A small network was shown many inputs. Here are its activations along a few directions, one row for each input.
Each table varies a few parts of the input and shows all the possible inputs, shuffled.
A made-up example of a description, with smaller parts first: one of 2 separate values, together with either a single point or one of 11 places along a line or (one of 4 places along a line, together with one of 5 places around a ring).
Shared parts are said once, and a part with two or three values counts as separate values.
In the rows, zero is written as 128.

Other details of the inputs vary at random and push rows far along two fixed directions, the same in every table; ignore that.

Rows:
R1: [130 134 123 124 127 129 129 123 126 124 132]
R2: [134 123 133 127 128 129 123 123 123 131 134]
R3: [129 132 131 127 124 130 128 128 127 120 131]
R4: [130 122 129 125 130 133 129 123 126 125 133]
R5: [122 126 129 126 120 128 130 133 127 120 126]
R6: [126 127 129 121 126 129 124 124 129 120 130]
R7: [121 131 128 125 126 127 121 128 124 124 124]
R8: [122 129 133 127 124 127 125 131 122 122 126]
R9: [127 128 126 123 127 129 130 120 129 123 133]
R10: [128 128 129 125 127 134 127 128 120 128 125]
R11: [124 131 121 125 122 129 129 127 123 124 127]
R12: [124 120 127 125 127 132 130 128 123 127 128]
R13: [121 126 130 123 124 127 124 128 127 124 124]
R14: [136 127 127 129 125 133 123 125 122 130 134]
R15: [122 127 127 123 125 126 129 125 124 126 128]
R16: [129 125 129 127 125 127 122 129 118 133 129]
R17: [120 136 137 175 151 128 149 129 175 154 112]
R18: [124 133 128 123 124 128 124 130 126 126 122]
R19: [127 130 130 124 128 130 127 118 126 123 132]
R20: [122 127 124 124 121 129 126 130 129 122 124]
R21: [130 125 126 128 121 132 123 130 119 132 128]
R22: [128 134 131 183 152 132 146 127 176 167 112]
R23: [132 121 131 128 126 133 124 123 125 129 134]
R24: [131 124 132 125 131 131 127 122 124 126 133]
R25: [134 129 126 127 129 133 128 126 124 126 133]
R26: [128 128 131 125 124 130 129 128 129 119 131]
R27: [121 125 124 123 124 128 131 126 126 124 128]
R28: [127 121 132 127 124 130 124 127 121 132 128]
R29: [131 136 127 123 127 131 127 120 125 124 130]
R30: [121 125 134 125 124 126 129 132 126 123 126]
R31: [129 130 123 124 126 129 130 122 129 122 132]
R32: [120 138 139 176 152 129 147 127 174 155 111]
R33: [132 126 129 126 123 130 123 130 119 134 127]
R34: [124 131 132 125 123 129 128 132 124 123 124]
R35: [136 127 130 128 130 127 122 126 121 132 135]
R36: [133 129 130 126 133 130 125 124 122 126 133]
R37: [139 129 130 126 128 129 124 127 122 133 133]
R38: [128 121 126 128 120 133 124 128 122 131 128]
R39: [126 119 129 127 122 133 124 127 122 131 129]
R40: [127 129 132 123 127 129 122 122 128 122 129]
R41: [128 134 128 126 129 130 125 118 125 124 132]
R42: [128 133 130 124 130 127 121 124 127 123 130]
R43: [131 135 129 122 127 129 123 125 127 123 128]
R44: [140 119 125 128 129 131 118 125 126 128 124]
R45: [122 131 125 126 126 127 126 124 122 126 127]
R46: [125 122 130 125 128 130 128 127 121 127 128]
R47: [123 127 121 124 122 129 131 126 126 123 127]
R48: [132 125 126 126 128 134 129 125 126 124 133]
R49: [120 125 127 123 123 128 126 129 129 123 124]
R50: [169 125  96  85 164  17 175 217 132 148 162]
R51: [128 132 134 128 128 128 125 126 126 121 131]
R52: [129 130 125 122 125 128 125 127 131 121 130]
R53: [126 122 125 126 124 134 129 128 123 125 127]
R54: [130 134 125 124 126 129 124 127 129 122 129]
R55: [121 136 128 180 153 133 149 132 170 164 105]
R56: [126 126 129 126 129 131 125 128 118 127 128]
R57: [134 130 130 125 130 134 127 124 122 127 131]
R58: [123 131 124 124 122 128 125 132 127 124 124]
R59: [124 133 125 124 124 130 128 125 123 126 125]
R60: [134 117 124 128 124 131 118 130 123 129 119]
R61: [130 134 134 125 126 131 127 127 126 121 129]
R62: [120 124 131 125 123 127 131 133 127 122 127]
Each input here is: one of 2 separate values, together with either a single point or (one of 5 places along a line, together with one of 6 places around a ring).
Q: The inputs of R41 and R45 match in every part but the choice among 2 separate values. If R32 is changed in the same way as R41 into R45, which row does it become?
A: R30
Q: Change only the place on the ring of 6 in R51. List by row number the other rows that result.
A: R3, R17, R26, R32, R61
Q: Change only the choice among 2 separate values in R14. List by row number the other rows that result.
A: R21
Q: Change only the choice among 2 separate values in R48. List by row number the other rows that result.
A: R53

Rows:
R63: [136 118 143  97  97 162 101 107  90  82 141]
R64: [106 134 136 143 128 122 144 129 149 127 126]
R65: [134 152 140 146 139 127 115 126 140 138 119]
R66: [105 129 138 136 131 125 146 131 145 134 118]
R67: [133 126 135 151 126 135 139 132 146 135 131]
R68: [131 148 116 138 142 130 138 116 144 132 122]
R69: [116 127 116  99  99 162 113 102  81  95 138]
R70: [135 153 116 138 142 129 133 114 153 130 127]
R71: [124 140 114 136 133 134 143 120 139 144 120]
R72: [115 141 142 137 140 122 132 122 158 119 126]
R73: [103 120 126 141 126 121 133 138 155 127 104]
R74: [132 148 138 144 141 124 121 131 132 141 114]
R75: [125 108 138 106  97 164 111 117  84  93 142]
R76: [140 122 134 142 151 124 130 118 140 144 131]
R77: [125 145 134 152 130 125 127 135 134 148 119]
R78: [143 126 135 142 149 125 125 114 147 140 136]
R79: [132 120 137 143 129 139 140 133 141 142 123]
R80: [131 120 131 150 135 132 132 116 138 148 134]
R81: [122 134 115  94  89 157 108  97  86  90 142]
R82: [124 131 122 148 125 123 115 143 137 147  97]
R83: [115 128 139 108  97 158  97 115  71 105 129]
R84: [101 126 137 143 135 126 149 133 139 128 122]
R85: [128 112 130 148 145 130 138 124 130 151 132]
R86: [184 103  95  62 168  14 169 208 111 160 180]
R87: [132 112 123 146 123 133 128 142 150 134 109]
R88: [120 130 140  97  91 158  93 112  73 108 126]
R89: [144 134 139 145 139 132 130 128 156 128 131]
R90: [164 112  73  30 116  56 129 182  79 100 165]
R91: [111 137 142 138 141 123 138 125 150 120 120]
R92: [131 106 118 142 135 128 122 130 144 149 116]
Q: What do these inputs look like to the network?
A: one of 5 separate values, together with either a single point or one of 5 places along a line
Q: The inputs of R84 and R85 match in every part but the choice among 5 separate values. If R91 is changed in the same way as R84 into R85, which row does it become?
A: R76
Q: Change only the choice among 5 separate values in R77. List by row number the other rows that result.
A: R64, R67, R80, R81
Q: Start at R89 and move only the place on the line of 5, one step at a time. The first step leads to R63. Which rows follow, in order?
A: R67, R79, R75

Rows:
R93: [ 83 168 139 121 103 147 120 104 151  77  96]
R94: [130 107 154 174 150 152 133 110 165 147 125]
R95: [116 106 129 193 133 166 126 109 169 167  80]
R96: [204 141  99  79 163  39 143 188 124 142 172]
R97: [110 105 113 163 125 154 143 122 160 153 104]
R98: [114 138 153 172 155 148 142 119 145 154 119]
R99: [ 66 143 128 159 115 128 140 150 168 120  75]
R100: [ 78 143 162 159 129 128 149 133 175 110 100]
R101: [114 102 150 143 118 170 130  89 134 113 138]
R102: [159 145  86  90 160  44 175 165 133 140 169]
R103: [160 111 108  76 162  27 180 196 117 136 191]
R104: [131 163 137 141 123 165  88  85 120 129 119]
R105: [119 132 133 171 130 141 112 130 135 174  90]
R106: [125 170 124 163 150 147 134 102 147 149 113]
R107: [199 108 127  85 163  31 155 208 116 146 181]
R108: [135 109 164  44  68 167  57  94  16  59 167]
R109: [ 87 126 119 193 122 162 143 106 157 159  91]
R110: [132 141 129 188 154 171 124  89 184 148 103]
R111: [153 124  89  96 157  47 164 208 110 166 138]
R112: [141  94 130  50  44 176  48 113  17  64 145]
R113: [132 112 115  30  64 181  80  66  44  37 171]
Q: The inputs of R98 and R111 match in every part but one. If R94 is changed in the same way as R98 into R111, which row does it become?
A: R95
Q: What do these inputs look like to the network?
A: one of 3 separate values, together with either a single point or one of 6 places around a ring
Q: Change only the choice among 3 separate values in R104. List by row number the other rows that result.
A: R105, R108
